A small network was trained on invented records. Each row is its activation on one of them, seen along a few directions.
Here are examples, each followed by its value of one field, DONUL.
Other fields move the rows too, some of them a lot.
Strong random noise was added to every row along 9 fixed directions; ignore it. To show where, here is one row again and again, with new noise each time:
[ 177 -237 -212 -273  136   65  184 -136  -33  -26 -264 -374 -152  -36
   -1 -179 -142   59  117   59  -32 -253  -84   -8  336   60   52 -187
  177]
[ 493 -210 -266 -246  122  -12  494  365  126   43 -329 -410 -132  200
  204 -277 -273  219   76  172 -181   12 -119   41  352  160   36  -19
 -267]
[-159  -64   25  379  179 -243  504  226  -74 -121   10  -51 -294  575
   71 -172 -131  265  -13  267  227 -309 -293  109 -232  189  -99  -51
   37]
[-183 -372 -381 -139  277  -75  471   80 -191  323 -235  127  129  361
   40 -119   80   81 -283  240  167 -303   23  259 -124 -154   77    8
    9]
[ -51  107  659  -67 -606   58   13  116  158 -175   34  -82 -396 -179
  138 -214  -46   22  522 -231   75   43  -62 -177  360 -103 -510 -325
  211]
[-211  329  234  359  -94 -491  -11  322  -88 -126  347  200 -253    4
 -131  191 -108  254 -193  254  288 -395  101  174 -139  442  -73   80
  155]
[  61 -109 -185  -33  236  172  155   74  271  -73  -98 -191 -217   -6
 -187 -259   50  134  357   54   -6 -119   42 -137   55  193  -18 -267
  220]
[ -41 -118  -71 -237  245  262 -115 -206  129   76  -79  144   -8    5
  -96   16  242  -20  107   -6  -52  109  112  -10 -129  -80  101  -39
  162]
[ 183 -408  -51  184  184 -148  189   37 -197 -130  -55 -464    9  190
   -9 -123 -446   18  107  -24  174 -116 -384 -167  173 -268 -159   -7
 -453]
[  88 -109  -67  -16  165   31 -188 -213   26 -217   17 -375 -181 -288
 -276  -54 -167   14  279  -49   80 -264  -38 -202  246  120   -8 -220
  208]
[-371  -68   96  111  127    9 -192 -211  -76   17  147  263  -66    0
 -200   68  185  -76   25  -15  262 -151   23   -9 -298  -93   31  -43
  262]

[ -35 -169   62 -144  195   78 -480 -386 -136   74  163  260  378 -135
  -43  422    5 -224 -242 -103   58  338   29  -19 -109 -436   91  233
 -307]	pefi
[ 471   54  -21 -711 -404 -102   50  -76 -338  251 -347 -160  364 -261
  454  242 -181  -72 -489   -6 -417   95  193  355  653 -200   -5  261
 -304]	panuv
[  10  167  322 -134  -59    4 -291 -350  -19 -241   70  -75 -280 -162
  -28  168   -5   75  118  -19  -34  -99  -13  -11  142  157  -32  -85
  357]	gazi
[ 236 -245  -51  188  393  123  214   40  288 -360  -40 -523 -301  239
 -156 -234 -269  276  525   60   -8  -54 -274 -326  171  123 -247 -303
  -89]	dide
[ -42  125  553  141 -510 -139 -111  -76 -153 -273   94 -296 -245 -125
   66  -20 -216   -5  261 -223   72 -173 -176 -165  331 -121 -436 -161
   55]	panuv
[ -63  -16 -247 -409  107  -18  -71 -103 -306  344 -129  196  634  -84
 -189  438  296  178 -460   85 -232 -272  621  361   46 -344 -276  194
 -155]	rif
[-165   -3  160  178   48   -2  233 -274 -290 -235 -138 -292 -101  445
  -21  -14   22  244  105   13  -77 -430 -197   69  -65 -138 -417 -130
  174]	rif
[  11  -62  181 -194 -211  -86  -46 -101 -323   78 -163  -30 -142   96
  172    8  -17  -11 -126  -41  -10 -160 -172  161   25  -90   60  150
  118]	febut
[  58  205  312 -320   16  185   29 -491  -12 -219 -175  -34 -241  318
  255  217  162  211  -19  104 -338    2  -59  184   96   87 -117  -59
  367]	navo
[ 471 -301 -417  446  592 -132   36  360  219 -261  169 -579   99  -54
 -363 -115 -545  109  263   66  100   91 -206 -414  106  118   19   12
 -720]	dide
[  59  -87 -285 -606  101  224 -441 -230  135  252 -112  130  -38 -582
 -225   27  258 -162    8  -43  -50  -16  359    4  154  133  472  -30
  454]	gazi
[ 105  -26  170 -179 -220  141 -521 -405  -88 -180  -46 -351 -272 -554
 -152 -117  -75 -276  359 -338    2 -104 -142 -269  281   -2  153 -140
  370]	peza
[-719 -573 -125  173 -271 -194  516    6 -524  427 -147  176  273  231
   34 -322   42 -284 -191 -101  570 -549 -135   94  -73 -728 -311 -230
   39]	navo
[ 349 -193 -389 -173  489  258  143 -257   42 -173 -253 -558  279  107
 -209   62  -78  263  149   45 -361 -138  110  -73  282 -122 -284 -150
 -202]	gelag
[-111   11 -252  249   60 -121  247  199  -79   10  -46 -139  -53  127
 -125 -202    0   81  -15   86   76 -373  -14   33 -126  196   33  -60
  115]	gelag
[ 375   72 -156 -446  527  522 -226 -372  506 -204  -83  -83   66  -59
 -115  252  179  221  239   89 -472  422  267  -91  148  149    0 -129
   84]	pefi
[ 308   62    0   40   96   96  430  732  440   42  -88   29 -129  412
   84 -231   84  387  260  149 -228  318   85  -11 -148  186 -202   73
 -368]	peza

Here are new rows. What is DONUL for each?
[  25 -277   49  376  647  211 -176 -388   88 -364  209 -157  188  382
 -190  227 -166   41  215  -44   59  324 -329 -308 -286 -366 -218    4
 -467]	pefi
[ -63 -132  189  -52  134  524 -255 -351  310  -73   23  210    8   49
   50  -62  225 -260  380 -260  -44  631 -169 -274 -240 -329   34  -95
    3]	pefi
[ 230  -10  146  -54 -202 -101  231  244    0 -142 -124 -382 -231   15
   58 -179 -227  211  231    7  -62 -190  -92  -39  358   82 -294 -127
  -34]	peza
[ -28  -71  -42 -149   79 -102 -326 -703 -654  -79 -143 -290  164  -68
  -74  314  -80 -115 -339  -79  -75 -450 -133  164   82 -229  106  179
  150]	rif
[ 190 -194  -47   43   62  318  170 -155   -4 -159 -333 -495 -235  286
   48 -418    3  -39  447 -212 -211   22 -412 -227  -38 -115    6 -120
   48]	rif
[   2  124  132 -181 -200 -216   33 -103 -225   51  -18  172  -67   49
  365  191 -140  -38 -425  155   39    0 -125  296  113  129  217  178
  107]	pefi
[ 265 -213  -34 -205 -568   19 -295  191 -106  196 -152 -372  -39 -641
   32 -383 -232 -452  229 -457   62   82 -138 -302  430 -205  246   34
 -156]	gelag
[-368   64   68  504 -302 -395 -192   -2 -369  -96  248 -142 -136 -341
 -230 -120 -223 -254  -19 -135  441 -544 -176 -120  -35  108   72  -70
  241]	panuv
[ 171  198  129  -42  115  -33  -56  -11   95 -128   57   99 -163  126
  151  160  -42   98  -98  162 -127  200  -78  106  -75  279  171  159
    1]	dide
